A small network was shown many inputs. Here are its activations along a few directions, one row for each input.
In each table, some parts of the input vary, and every possible input appears once, in random order.
Descriptions start from the smaller parts, as in this example, which fits no table here: one of 8 places around a ring, together with either a single point or one of 9 places along a line or (one of 3 separate values, together with one of 6 places along a line).
Shared parts are said once, and a part with two or three values counts as separate values.

Other details of the inputs vary at random and push rows far along two fixed directions, the same in every table; ignore that.

Table:
r1: [ 42 -14 -18 -61  31  27  85 -20   3 -36 -31]
r2: [ 66  22 -32  15  44 -19   1  36   2  30 -31]
r3: [-13 -27 -50  52 -20 -49 -81  -2  47  18  76]
r4: [ 22 -11  19 -87  29  15  81   3 -33 -43 -67]
r5: [ 74  12 -24  17  44   9  18  17  11  28   2]
r6: [  8   7 -23  83  -7 -45 -90  26  28  50  45]
r7: [-98 -18  50 -10 -58  19 -23 -57   1 -46  25]
r8: [-79 -16  46 -17 -55 -26 -60 -16 -10 -28   1]
r9: [-70  -1 -34 -66 -84  27 -13  26 -21  59  14]
r10: [-76 -25  76 -29 -52   8 -40 -16 -44 -44  24]
r11: [111  21 -82  34  77 -30  23  51  23  49 -19]
r12: [-75 -17  35 -16 -32   5   1 -33  -5 -40   6]
r13: [-29   9  79   1 -45  36 -65 -25 -20  -4  15]
r14: [  1  25   3  23   0  -2   6 -13  18  10 -27]
r15: [-41  12  62  29 -43  44 -35 -40  -8 -11  41]
r16: [-33  23  48  11 -52  38 -63 -54  10  -8  12]
r17: [ 31   3 -12  68  14  -4 -37  21   7  34  63]
r18: [ -9  30  35 -18   4   3  44  -4 -14  -9 -83]
r19: [-58  19  58  19 -29  30  -1 -32  -6 -14 -13]
r20: [100  10 -64  50  83 -24  50  63   4  45  10]
r21: [-33 -25  22 -10 -22   7 -10 -17 -14 -31  40]
r22: [ 54 -12 -83   0  61 -60  50  41  26  12 -23]
r23: [ 59 -22 -98  27  83 -63  54  61  22  23   9]
r24: [  4 -11  15 -66  28  16 104  -5 -34 -50 -50]
r25: [ 12  11  31  18  12   7   8  23 -29   7  -3]
r26: [-41  17  32  38 -21  25  -8 -32  11  -2  10]
r27: [-14  -1  28 -83  -3  10  43 -15 -27 -51 -73]
r28: [ -3 -13  36 -82   2  29  57 -21 -27 -50 -48]
r29: [ 19 -40 -31  31  -9 -26 -91  16  20  17  94]
r30: [ 36 -10 -49 -27  19  -2  28 -13  24 -18  -8]
r31: [ 54  21  22 -37  43  24  68  15 -27  -1 -69]
r32: [ 23 -22 -46  14   4 -41 -66  23  17  10  42]
r33: [-38  23  59   6 -54  33 -70 -45  -1  -9   3]
r34: [-71 -15  30 -10 -55 -11 -49 -38  11 -29  15]
r35: [-22  -5  12 -58  30  -7 100   5 -26 -44 -74]
r36: [ -3  -1 -11  91   5 -42 -80  48   8  48  54]
r37: [ -5  30  29 -20  30  26 102  -7 -18 -20 -86]
r38: [ -2 -14   3 -43  11  26  79 -29 -10 -46 -10]
r39: [ 18  15 -35  71   2 -21 -44  -1  44  39  33]
r40: [ -3  24 -64 -11 -37  28   6  46 -18 112  -6]
r41: [  10  -28  -45   34  -16  -37 -101   10   30   15   77]
r42: [ 75  13 -30  20  41  18  22   5  21  26  10]
Each input here is: one of 2 separate values, together with either a single point or (one of 4 places along a line, together with one of 5 places around a ring).
The inputs of r33 and r41 match in every part but the choice among 2 separate values. If r40 is changed in the same way as r33 into r41, which row does it become?
Answer: r9
The inputs of r2 and r27 match in every part but the choice among 2 separate values. If r17 is changed in the same way as r2 into r27, which row does it become?
Answer: r21
Which other rows does r29 become when the choice among 2 separate values takes its other values? List them by row number.
Answer: r5
Which other rows does r22 become when the place on the ring of 5 takes its other values? List them by row number.
Answer: r23, r24, r28, r32
A walk changes only the place on the line of 4. It starts at r39 and steps to r14. List the rest of the walk in order.
Answer: r6, r18

Table:
r43: [-30  11  77 -14 -13  23  35 -40 -24 -38 -59]
r44: [-53   4  40 -48  -5  25  37 -31 -27 -87 -23]
r45: [-30  11  14  34 -42   9 -92 -20  10  34  68]
r46: [ 41   7 -56  53  22 -46 -59  65   5  67  54]
r47: [-15  -4  39  28 -39  23 -81   5   6  20  64]
r48: [ 22  20 -29  -4  22  14  67   1   7  -6 -67]
r49: [-44  24  33 -31 -47  43   6 -16 -16 -14 -40]
r50: [ 63   4 -32  33  46 -30  13  45   3  36   5]
r51: [-44  21  56 -18 -24  16   7 -26 -29 -19 -44]
r52: [ 55  18 -53  27  52  -7  38  -4  26  28  -8]
r53: [ 40 -23 -73  11  16 -52  45  29  21  17  36]
r54: [ 63   3 -18  16  51  12  52  14  17   9 -18]
r55: [ 36 -27 -35 -72  32  17  85  -5 -34 -27 -49]
r56: [-83 -41  24 -15 -31  -9 -49  -6  12  -4  29]
r57: [ -19  -27   12    0  -40  -37 -103  -11   24  -18   53]
What is each input in this table made of?
Answer: either one of 5 separate values or (one of 2 separate values, together with one of 5 places around a ring)
List by row number the other inputs of the same sort as r51.
Answer: r43, r45, r46, r47, r48, r49, r50, r52, r54

Table:
r58: [-15  16  22 -20 -31  33   8 -23 -14  -4 -10]
r59: [ -24  -12   34   40  -28   -7 -100    3   -3    3   58]
r60: [-32   6  47 -22 -45  35 -18 -26 -15   1  -1]
r61: [-68 -15  42 -58 -42  17  -5 -38 -21 -44  -4]
r62: [ 13  -6 -15  59  13 -38 -43  16  22  22  39]
r63: [-18  -5  52 -12 -16  22 -20 -19 -11 -17   2]
r64: [ 40  -2 -38  43  43 -27   6  18  30  20  14]
r65: [ 11   8  -4   8   9  11   7 -13   7 -14   3]
r66: [-16   2  55 -29 -20  34  10 -37 -13 -28 -13]
r67: [ 12  -5 -20  43  -4 -17 -73  37   3  46  48]
r68: [ 54  14 -64  16  35  -4  34  25  15  31  -4]
r69: [ 39  12 -25  -3  48   6  70  -1  15 -11 -38]
r70: [ 28  10  -1 -34  23  22  58  12 -11  11 -45]
r71: [ 35  10 -57  30  32  -9  14  27  22  38   4]
r72: [-51 -14  37 -40 -53   5 -41 -35   2 -31  -7]
r73: [-29  -5  32  44 -31 -16 -96   1  -6  -2  51]
r74: [  6  -9 -24 -62  26  -6  83   6  -5 -29 -37]
r75: [ 37  -7 -32  48   8 -18 -49  11  19  21  61]
r76: [-57 -18  39 -43 -40   8   7 -18 -15 -44  -6]
r77: [ 22   4 -11  33  23 -27 -11  16   5   5   9]
r78: [ 19 -25 -39 -12  23 -20  39  18   0  -7  -5]
r79: [ -1  18   7 -12   0   8  17  10 -19   3 -32]
r80: [ -8  18   8  -2  -4   0  14   5 -13   7 -27]
r81: [  0   7 -18  25   3  -7  -5  10  15  31   3]
r82: [  0 -25 -31 -11  12 -18   7   2   0  -8  10]
r83: [  4  23   6 -30  18  12  85  -5  -9  -2 -74]
What is each input in this table made of?
Answer: either a single point or one of 5 places around a ring or (one of 2 separate values, together with one of 10 places around a ring)
Which other rows does r67 become when the choice among 2 separate values takes its other values? List them by row number.
Answer: r59
A walk changes only the place on the ring of 5. It starts at r82 and steps to r61. List the rest of the walk in order.
Answer: r74, r76, r78

Table:
r84: [-75 -44  -7  -5 -53 -34 -65 -15   5 -28  63]
r85: [ 33  -9 -12  20  33 -16  11   9  22  12   5]
r86: [ 28   8  18 -29  17  19  37 -14 -12 -27 -29]
r87: [-44 -41   1 -60 -11  -8  25  -7 -22 -50   7]
r88: [-48 -37 -14 -28 -33 -32 -50 -10   9 -37  29]
r89: [  5  -6   6  23   9   1 -14   5  -6  -2  30]
r90: [ 64  11 -48  -1  45 -17  36  43  -4  31 -24]
r91: [ 51   7 -54  32  51 -22  48  19  19  12  -4]
r92: [  4  11   9   4   6   3  -3 -16   7 -17 -16]
r93: [ 24  10  20 -17  22   4  35  -2 -15 -24 -37]
r94: [-61  -2  43  37 -58   9 -79 -38   6 -13  57]
r95: [-12  15  18 -29   9  19  59  12 -28  -5 -48]
r96: [ -5  15  21 -59   2  49  83 -13 -30 -18 -55]
r97: [ 25  25 -32 -35  34  14 112   5  -4   2 -70]
r98: [ 25 -19 -15  41   7 -14 -48   3  33  23  57]
r99: [ 84   3 -76  33  59 -23  11  23  36  21  14]
r100: [ -6  28  15 -57   1  33  69 -22 -15 -20 -84]
r101: [ -7  27  12 -42   2  21  55 -12 -14 -14 -77]
r102: [-35 -44  -1 -37 -32 -30 -49   1  -8 -37  41]
r103: [-25  -3  47   6  -3  -4  -3 -13   1 -13 -17]
r104: [-34 -17  45  26 -37   4 -74 -27  15  -1  50]
r105: [-46   8  27   2 -57  18 -72 -25   0   5  19]
r106: [-25  -4  19   8 -22  -3 -31   4   5  25   7]
r107: [  6   2  33 -18 -13  23 -12 -26  -8 -25   5]
r108: [ 11  13   6 -17   7  -1  21  19 -20   7 -37]
r109: [ 91  -6 -98  78  62 -54 -44  47  48  49  59]
r110: [-16  -9  33  20  -5  -8 -26  -8  10  -2  11]
r111: [-20   7  41 -47 -41  43  -4 -28 -25 -15 -17]
r112: [ 70   3 -70  62  64 -54 -10  46  29  31  10]
r113: [-73  -8  57  25 -63  -4 -93  -8  -1  21  33]
r114: [ -3   7   0  -9   6  11  27  18 -18  10 -14]
r115: [  1  -6   3 -16 -13  19   3  -9   9  18   0]
r116: [  8   5  -3 -34   2  36  47  -2 -16   1 -17]
r117: [ 78 -17 -96  67  51 -56 -33  67  42  86  57]
r118: [ 38  22 -41  -7  42 -15  53  28   3  17 -58]
r119: [  4   8  27 -36  18  37  72 -21 -20 -37 -37]
r120: [  1  -4 -27  80   6 -43 -58  23  20  26  54]
r121: [ 43  18 -12 -49  30  18  81  11 -20  -2 -66]
r122: [ 48   1 -15  13  31 -14   0  16   1   1   6]
r123: [ 14   2  13 -24  16  33  50 -15 -11 -26 -12]
r124: [ 20 -11 -45  72   0 -24 -65   9  33  28  83]
r125: [-42   1  58  -1 -21  21  -9 -21 -23 -30   2]
r126: [ 13  16  36 -32  24   9  59  -7 -24 -36 -65]
r127: [ 75   7 -87  15  45 -16  17  32  27  43   2]
r128: [-59  -2  45   5 -56  24 -61 -10 -21   5  37]
r129: [  7  14   9  -1  17  -1  18 -12   3 -20 -36]
r130: [ -9  19   2 -43 -10  39  72 -26  -8 -11 -46]
r131: [ -8  19  17 -15  16  13  75 -21  -7 -31 -55]
r132: [-34   0  39  -7 -56  20 -71 -16 -17   5  29]
r133: [-82   7  39  37 -70  -5 -86 -10  -5  15  40]
r134: [-72 -55  22 -34 -47 -25 -54 -20   5 -32  43]
r135: [ 15  -2 -58  56  -5 -24 -49  27  24  51  61]
r136: [ 50   8 -85  48  42 -41  16  51  22  56  17]
r137: [-38   1  48 -40 -36  35  12 -31  -8  -4 -26]
r138: [-57  -3  64  18 -32  10 -44 -16 -23 -23  20]
What is each input in this table made of?
Answer: one of 5 separate values, together with either a single point or (one of 2 separate values, together with one of 5 places along a line)
The inputs of r108 and r133 match in every part but the choice among 5 separate values. If r86 is changed in the same way as r108 into r133, which row does it become?
Answer: r94
Which other rows does r92 become when the choice among 5 separate values takes its other values? List them by row number.
Answer: r85, r89, r91, r122
Which other rows does r103 become when the choice among 5 separate values takes its other values? List them by row number.
Answer: r112, r120, r126, r138
